These are the activations of a small neural network, seen along a few directions. Each row is one input.
Each table varies a few parts of the input and shows all the possible inputs, shuffled.
Descriptions start from the smaller parts, as in this example, which fits no table here: line(6) and (point or line(11) or (values(3) and ring(5))).
Shared parts are said once, and a part with two or three values counts as separate values.
In the rows, zero is written as 128.

Rows:
R1: [125  97 157 153 132 110 137 174 102 125 114]
R2: [118 118 123 112  94 134 121 115 140 127 126]
R3: [106 126 118 103  84 141 116 100 141 135 130]
R4: [124 112 135 124 108 125 138 137 125 116 125]
R5: [131 104 155 152 136 120 138 171 103 123  99]
R6: [120 110 134 126 107 124 128 135 128 115 126]
R7: [114 119 133 112  97 136 122 112 141 127 117]
R8: [102 128 122 101  88 142 112  96 139 132 121]
R9: [121 114 142 127 113 135 136 130 131 111 111]
R10: [127 109 134 128 107 134 136 134 131 116 117]
R11: [136 106 142 143 119 123 143 159 111 120 120]
R12: [118 118 127 112  93 128 127 116 139 130 132]
R13: [158 209  88 127 232 138 113  85 143 144 154]
R14: [156 206  85 131 229 126 111  88 140 144 170]
R15: [102 129 121 107  82 129 115 102 138 131 137]
R16: [114 115 129 110  94 127 117 118 135 127 134]
R17: [106 127 114 104  78 135 118 101 139 135 135]
R18: [139 105 140 145 117 126 141 159 115 124 115]
R19: [135 105 150 142 120 130 138 156 113 120 107]
R20: [160 206  86 132 230 131 119  89 144 147 173]
R21: [135 105 141 148 115 118 132 161 114 123 124]
R22: [131  94 153 151 132 113 145 173 102 127 112]
R23: [161 210  85 129 231 132 119  88 145 145 165]
R24: [133  98 158 154 133 116 147 170 110 129 109]
Q: The inputs of R5 and R1 match in every part but one. If R8 is changed in the same way as R5 into R1, which row does it become?
A: R15
Q: What is each input in this table made of?
A: line(4) and (point or line(5))
Q: List by row number the other rows that have the line(4) part in common with R2.
A: R3, R10, R18, R23, R24
Q: Which other rows does R9 become when the line(4) part takes its other values? List them by row number.
A: R4, R6, R10
Q: Start at R21 and move only the line(4) part, one step at a time. The first step leads to R11. Which rows follow, in order?
A: R18, R19

Rows:
R25: [143  93 147 156 129 123 145 181 104  96 102]
R26: [129  97 156 152 123 140 142 158 122 123  82]
R27: [128 124 116 103  98 158 124 107 143 116 121]
R28: [ 95 122 140 117  93 101 115 119 127 144 146]
R29: [107 150 123  81 109 160 109  71 149 123 113]
R30: [131 124 114 106 105 139 122 111 142 101 130]
R31: [142 174 100 133 190 102 132 115 127 175 188]
R32: [179 165 118 159 232 130 155 149 109 147 127]
R33: [101 114 139 136  89 101 122 129 130 145 143]
R34: [111 103 124 135  88  92 127 157 122 125 157]
R35: [164 213  89 114 219 150 110  70 158 141 167]
R36: [115 134 131  96  99 159 125  81 153 125 115]
R37: [125 109 156 138 133 134 131 146 115 118  84]
R38: [145  94 144 158 126 130 140 175  98 108  95]
R39: [107 105 123 137  87 101 122 151 120 133 151]
Q: The inputs of R28 and R29 match in every part but one. If R34 is changed in the same way as R28 into R29, which row does it become?
A: R30
Q: What is each input in this table made of?
A: values(3) and (point or line(4))
Q: Which other rows does R38 become when the line(4) part takes its other values? List them by row number.
A: R25, R26, R37
Q: Which other rows does R26 become when the values(3) part takes its other values? List them by row number.
A: R33, R36

Rows:
R40: [127 103 148 130 106 136 136 146 113 123  96]
R41: [113 119 147 116 104 142 129 125 129 122 106]
R42: [148 144 124 154 184 114 135 150 116 136 139]
R43: [135  87 143 146 114 123 137 171 107 106 103]
R44: [130 172  93 101 136 137 117  69 157 137 154]
R45: [147 119 135 164 161 119 142 165 113 126 123]
R46: [144 163 115 143 191 116 116 122 130 148 153]
R47: [146 165 119 136 192 117 122 122 127 150 153]
R48: [114 134 130 101 112 145 130  97 144 126 122]
R49: [143 101 144 161 136 121 143 169 111 119 114]
R50: [134 176  97 121 167 128 111  94 134 139 157]
R51: [144 102 147 153 133 126 149 176 104 121 113]
R52: [148 122 140 157 161 111 145 167 111 126 126]
R53: [113 117 146 121 103 136 123 124 130 116 110]
R54: [123 152 103  96 120 149 112  88 156 130 141]
R55: [117 135 129 104 109 146 130  94 149 126 125]
R56: [ 79  67 154 107   9 114 126 136 129 129 121]
R57: [ 76  67 151 107   8 111 125 137 126 127 124]
R58: [127 102 146 133 107 137 133 144 116 123  95]
R59: [134  89 145 141 113 119 137 176 102 104 109]
R60: [148 140 124 156 183 110 135 151 118 136 138]
R61: [127 172  90 100 137 142 118  75 157 141 149]
R62: [132 174  97 123 168 129 108  92 136 137 158]
R63: [126 151 105 101 119 143 111  81 159 129 144]
Q: What is each input in this table made of?
A: values(2) and (point or ring(11))

Rows:
R64: [133 122 121 144 135  99 131 143 121 145 154]
R65: [114 145 104 105 105 121 108  87 146 137 160]
R66: [163 159 128 145 203 141 136 129 129 119 119]
R67: [155 148 126 147 184 131 133 138 121 123 127]
R68: [153 130 129 147 164 134 137 155 113 115 118]
R69: [119 164 108  92 130 161 115  71 153 136 128]
R70: [134 160 119 147 182 106 125 124 126 148 153]
R71: [143 171 115 136 204 119 118 119 131 144 148]
R72: [116 153 105 107 114 130 116  89 151 130 151]
R73: [150 110 129 150 139 123 146 159 119 116 123]
R74: [126 156 104 102 123 144 110  85 151 133 140]
R75: [133 142 121 143 161 110 127 140 116 142 147]
R76: [ 93  44 178 129  25 115 145 183 104 108  97]
R77: [ 96  39 177 131  22 133 139 170 115  98  68]
R78: [ 93  47 180 125  26 128 150 178 100 119  83]
R79: [125 159 104  98 131 152 115  77 152 135 132]
Q: What is each input in this table made of?
A: values(3) or line(5) or (values(2) and line(4))
Q: Which other rows does R66 become when the values(2) part takes its other values? List them by row number.
A: R71
